Each row below holds a small network's activations on one record, seen along a few directions.
Here are examples, each followed by its value of one field, RUGUS.
The largest differences between rows may come from other fields.
Strong random noise was added to every row along 9 fixed directions; ignore it. To show where, here is one row again and again, with new noise each time:
[  61  282 -196   70  316  -10  224 -440 -234  143  109  243  264 -115
 -173 -125   77  337 -261  686 -729 -519 -682 -731  -94  119 -345]
[ 180   57 -198  166   45  164   82   46  131  -83  -76  132 -230 -174
   66 -132  105  212   29  197 -617 -542 -147 -524  424  410  211]
[ 193   83 -127 -458  389 -419  340 -213 -233   58  -78  227  460  604
   22  491 -216  256   65  220  -48   63 -427 -269  115 -163 -512]
[ 150 -131  -45  -73 -129 -283  227  -42  -24 -155  -24 -105  -82  -42
  237 -298  103   -2  303  203 -538 -239  -25 -196    0    3 -203]
[  69  680  272   -8  308  -26  381 -105  -29  233   28  282   72  -45
 -116   -3   -6  297   21  124  265  119 -479 -219  261   -3  -18]
[-335  172  -94 -112  192   83 -140  144  261   16 -614  262 -362  -56
   65 -174 -119  -54 -260 -220  739  473  170  418  251   88  203]
[  56  143  198  221 -317  257  121 -140 -357  425  144 -533  114   85
 -375 -176  -42  417  133  200   81   97 -339 -184  102  107 -223]
[   2  307 -220    6  170   24  244  212  555 -261 -793  108 -809 -452
  -36 -867  243   57  140  105  -21  -31  103 -109  796  544  515]
[ -57 -305  -34  -73  -75  -24 -199  -12 -294  156  153  123  358  320
  302  466 -217   18 -148  -78 -159  -87  -81   57 -319 -171 -400]
[ 120  -39 -264 -376  454 -192   68    5 -103   13 -140  703  389  499
  352  775 -266  178 -195  -44 -313 -239 -325 -233  141  -25 -299]
[ -58  290   75    2  391   44    0  399  412   28 -530  213 -331 -186
   -8 -378  118 -116 -114  -86  516  185  -21  169  508  392  301]

[-128 -379  -99   87  -43  319 -410  -47  -93  346   49 -463  174  382
 -135  399 -233  -71 -150   17  326   71   78  138 -413   -6 -161] -> mik
[-226  -31 -201  322 -281  210 -238 -577 -200 -130  452 -341  -26 -189
 -371  -84  -48  170 -355  394  -15  -62  109 -385 -232 -105   97] -> gatot
[-128 -342 -192 -110 -397  137 -379    9 -115 -216   40  325 -209  283
  735  813 -486   63    6 -680  127   40  588  293  -51 -260  106] -> zubu
[  -8   18  -95 -229   64 -258   57  -71  114 -278 -225  140 -269   48
  316  -21 -140  -64  167  -87  184  131  251  120   62  -97  -20] -> zubu
[ 101 -111  171 -245  258 -500  295  313   85   57 -404   -4  212 -147
  142 -736  328 -375  243  148 -371   -7 -279  290 -206  124 -481] -> fubem
[-161 -683 -236  153 -443  361 -379  384   52  137 -412 -390 -114  -71
 -107 -349  118 -143  -57 -262 -347  -62  239  362   19  361   85] -> fope
[ 300   65  334 -152   39  -72   96  362 -156  168  117   86  300  402
  171  531 -150  120  217 -367  320  137  -99  126  306    1 -117] -> vok
[ 253  128  303 -399  432 -313  160  477 -144  244 -314 -156  386  603
 -198  233 -125   50  133 -170  899  606 -232  287  456  115 -379] -> bofo
[ 141 -238  157 -179  -81   60  -64  492 -251  299  -50  173  438  493
   94  657 -150  104   38 -540   93  177 -129  351  231   72 -208] -> beka
[ -55  206  224  -56 -136   28  296  297   38  303 -528   -9 -155 -274
 -120 -764  214   41  193 -130 -170  224 -274  403  131  140 -144] -> bofo
[ 226 -477 -476  -66 -517  233   16 -509 -308  -44  234 -336  -38  520
  191  716 -420  459  394   59 -929 -601   97 -518 -175 -125 -188] -> mik
[-150  163  109   88  177   46   -3 -165 -133  244  285  102  397  -57
 -245  118  103  -65 -285  125  181  118 -275   16 -365 -177  -97] -> fope
[ 316  404 -289 -412  658 -136  274  258  258 -319 -532  940 -180  222
  295  461 -170  315  -26 -162  -92 -202 -157 -348  955  360  281] -> gatot
[ 399 -154   45  -31  521 -535  -45  114  181 -501  510  -54  284  112
   96  134  223 -371   13  413 -137 -429   53 -534   72  134  -54] -> gatot
[ 180  -47  -32 -335  -33 -721  475 -443 -239 -312  185  -29  164  -15
  295 -349   62  -65  448  467 -690 -162 -110 -258 -482 -446 -631] -> fubem
[-188  -99  134    5  182 -128 -166  415  110   77 -375   77    1 -370
   -3 -710  326 -441 -256   69  101  156  -35  474 -212  183 -188] -> beka
[ 274   39 -199 -165  315  -58  237  122  153  -39 -185  192   73  177
  -72  225   16  118  112   27 -219 -175 -173 -290  466  254  128] -> fubem
[  81  -28  205   90 -136  110   17  408   -7  181 -284  -21  -92 -218
  179 -422  141   -1  131 -170 -252 -139 -136  177  167  276  -58] -> vok
[-162  179  117  159 -434  293  120 -222 -194  242  384  193  146  -87
 -161  334  -25  258  -74 -248 -177  108  -92   61 -122 -300  173] -> beka
[ 294  259  397  593 -179  570   30  372   79  375  219 -498 -126 -382
 -433 -458  300  210  209   77 -249 -434 -317 -343  438  670  319] -> bofo
[ -56 -327 -169  -39  -20 -140 -219 -108 -184  -75 -110 -560   33  155
 -228 -304  -49  -49 -108  348  289  198  141  -17  -64   91 -327] -> zubu
[-139 -322   72  442 -426  625 -563  227 -145  316   64 -709  -55   63
 -388  -17  -49   65 -210 -177  580  185  216  227  130  383  203] -> vok
[ -63 -173  -63  219 -366  416 -225 -117   41   62  108 -147 -381 -173
  348   55 -182    3  186 -127 -322 -340  269    9 -390  -81  137] -> mik
[ 160  -69 -378 -329  -38 -309  272 -322  236 -513   67 -133 -209  485
 -188  554 -123  112  344  -88  290  288  431 -234  506 -251  436] -> fope

Here are new rows. What is RUGUS for each?
[ 134  461  386  105 -379  309  323  429 -105  306 -365  148 -334 -259
  114 -388   17  486  346 -454  -74  124 -244  242  587  271  126] -> gatot
[ 167 -237 -369 -166 -346   -6   80 -226 -154 -318  183   82  -98  343
  209  632 -243  319  258 -184 -365 -141  290 -285  239 -193  140] -> fope
[ 290   24  145 -165  611 -575  147   -7   38 -188  341   34  480  107
    2   -5  205 -318   10  485 -149 -253 -280 -352 -240  -31 -386] -> bofo
[  63  333  259  132  179  103  123  348  365   29  -25  106 -137 -188
 -238  -53  220  -91   46 -223  402  147    1  101  471  250  496] -> beka
[ 191 -346 -269   24  201   91 -369 -171   28 -172  441  -18  120  379
  287  848 -269 -117  -80   81 -190 -540  190 -426 -261   -5   -6] -> mik
[ -69 -154  324  -71   36  -27  -51  627   10  318 -482   44  140  -65
  197 -465  111 -205   41 -234   -4  157 -208  610  -93  179 -330] -> gatot
[-261 -237 -272 -153  211  -31 -354  -26 -245  110 -503   89  101   74
   94 -211 -154  -29 -460  197  114  121 -121  220 -280  111 -517] -> zubu
[ -78 -280 -145   63 -583  410 -213   47 -622  262 -127 -110  106  180
   63  153 -295  595 -127 -209 -383  -16  -93    7  119   98 -338] -> gatot
